Here are a small network's activations along a few directions, averaged over the inputs that share one value of a field.
Values that are neighbours, or in one group, have similar rows; names and order tell nothing.
In the rows, 128 means zero.

Other fields vary at random and push rows far along one fixed direction, the same in every table; ignore that.

TOR, 7 values:
guvul: 69 169 117 159 93 90 189 128 114 90 161 158 117 120 166
fasob: 158 67 145 125 167 168 116 135 100 145 152 126 145 167 118
vamuf: 154 127 120 122 142 142 102 122 127 154 123 131 149 131 114
gagi: 57 160 138 172 31 116 204 122 137 83 125 73 55 104 125
nef: 189 149 118 120 189 124 108 119 140 129 137 105 157 123 102
libog: 62 139 152 103 110 110 121 137 168 101 136 147 87 96 130
zege: 206 84 105 94 163 146 56 133 110 194 63 155 186 155 141
The values of TOR form a star with 6 arms.
Which values are neighbours of libog? Give them in the order they are listed.
> vamuf

KABU, 25 values:
kug: 101 140 130 156 115 136 165 132 127 112 147 108 111 123 115
feni: 99 149 141 156 91 80 190 111 124 69 139 87 59 122 125
nemus: 124 112 145 128 109 151 118 130 137 137 127 115 119 129 108
zato: 143 136 116 117 144 102 107 125 125 132 125 153 133 137 141
gukab: 117 130 125 130 134 163 112 143 131 141 127 153 165 130 128
monur: 145 123 122 139 140 110 133 128 109 133 135 143 134 144 147
gimi: 193 112 132 105 189 160 72 131 140 165 111 115 170 142 114
zilu: 140 128 125 131 148 167 125 135 109 146 148 143 174 145 131
laf: 164 137 121 131 159 147 132 122 136 134 145 113 153 136 117
zil: 87 162 122 153 103 81 180 117 122 78 161 116 99 112 147
bikur: 86 149 125 122 89 83 139 131 135 114 115 145 85 106 150
pasu: 85 131 139 162 76 101 182 112 122 100 150 91 65 122 119
geda: 76 156 134 127 106 99 149 124 149 100 136 142 101 98 140
noz: 140 117 129 109 136 145 97 130 152 134 109 112 129 128 119
mituz: 108 160 128 118 133 93 139 116 140 103 147 143 116 116 132
lativ: 149 98 123 98 145 139 84 133 131 162 97 137 146 132 126
dok: 170 85 130 110 149 181 70 132 112 188 93 149 176 145 117
fepup: 163 123 119 109 142 116 104 123 122 143 104 121 136 132 134
sil: 132 148 130 119 148 119 127 131 143 113 144 110 129 110 117
lumop: 148 126 134 109 158 168 91 142 154 137 124 138 156 114 109
did: 110 126 129 145 101 69 178 118 107 91 127 107 74 132 136
gir: 179 108 127 118 171 221 64 143 137 186 116 144 211 137 100
defef: 99 121 129 142 75 97 182 120 104 104 129 112 79 128 136
zaru: 129 108 123 123 127 147 111 142 127 154 108 160 159 136 141
mik: 112 115 124 143 113 125 151 130 105 125 136 143 121 142 150
The values of KABU form a network in which each value has 4 neighbours.
Which values are neighbours of gukab? Give them in the order they are listed.
> zilu, geda, gir, zaru
Which values are neighbours of zato? Give them in the order they are listed.
> monur, bikur, mituz, fepup
Which values are neighbours of pasu? Give them in the order they are listed.
> kug, feni, nemus, defef
Each value of KABU is a pair of two hidden parts, and every pair occurs once (5 first parts, 5 second parts).
Changing only the second part turns kug into laf. mik has the same second part as kug; what does that change turn mik into?
> monur
Changing only the second part turns defef into dok. pasu has the same second part as defef; what does that change turn pasu into?
> nemus
Changing only the second part turns lumop into gir. geda has the same second part as lumop; what does that change turn geda into?
> gukab

GOTOK, 11 values:
suma: 136 126 128 104 133 99 106 133 140 120 93 148 119 129 151
guza: 101 136 134 98 115 114 101 127 154 131 119 150 107 108 130
lod: 116 139 124 122 126 124 120 131 131 134 131 142 138 124 143
nuzos: 197 66 124 124 172 183 85 132 92 184 114 136 183 172 113
pak: 227 127 112 117 209 188 67 125 130 180 131 123 217 148 97
paga: 136 111 126 137 120 152 135 131 112 141 128 124 139 140 127
febu: 98 155 133 143 116 107 171 124 130 88 152 103 102 113 129
zorag: 117 139 126 144 119 121 150 122 119 108 134 136 123 134 132
nud: 133 124 119 105 143 113 96 133 136 150 108 151 144 115 133
zofil: 124 107 127 147 95 150 140 133 113 147 112 111 123 133 122
mal: 22 178 155 167 60 57 237 118 150 25 183 83 13 92 130
The values of GOTOK form a tree with 4 forks.
Which values are neighbours of febu? Give them in the order they are listed.
> pak, zorag, mal
Which values are neighbours of zofil? Give them in the order they are listed.
> paga
Which values are neighbours of suma? Give them in the order they are listed.
> nud

BEB, 7 values:
ter: 46 155 145 167 57 72 221 116 123 56 163 90 32 111 135
gaz: 186 122 117 109 185 172 74 133 134 169 123 144 198 138 115
tulu: 98 131 134 164 86 107 190 120 107 95 145 95 80 131 128
fufom: 117 127 128 112 123 107 115 127 135 128 115 143 114 121 136
kopi: 176 118 120 102 178 158 75 137 139 162 112 148 185 133 123
siba: 128 137 130 134 131 135 135 127 133 122 138 119 130 125 121
sud: 145 105 122 107 137 146 87 136 125 163 100 157 158 137 138
The values of BEB form a line.
Which values are neighbours of sud? Give them in the order they are listed.
> fufom
Which values are neighbours of tulu? Give them in the order they are listed.
> ter
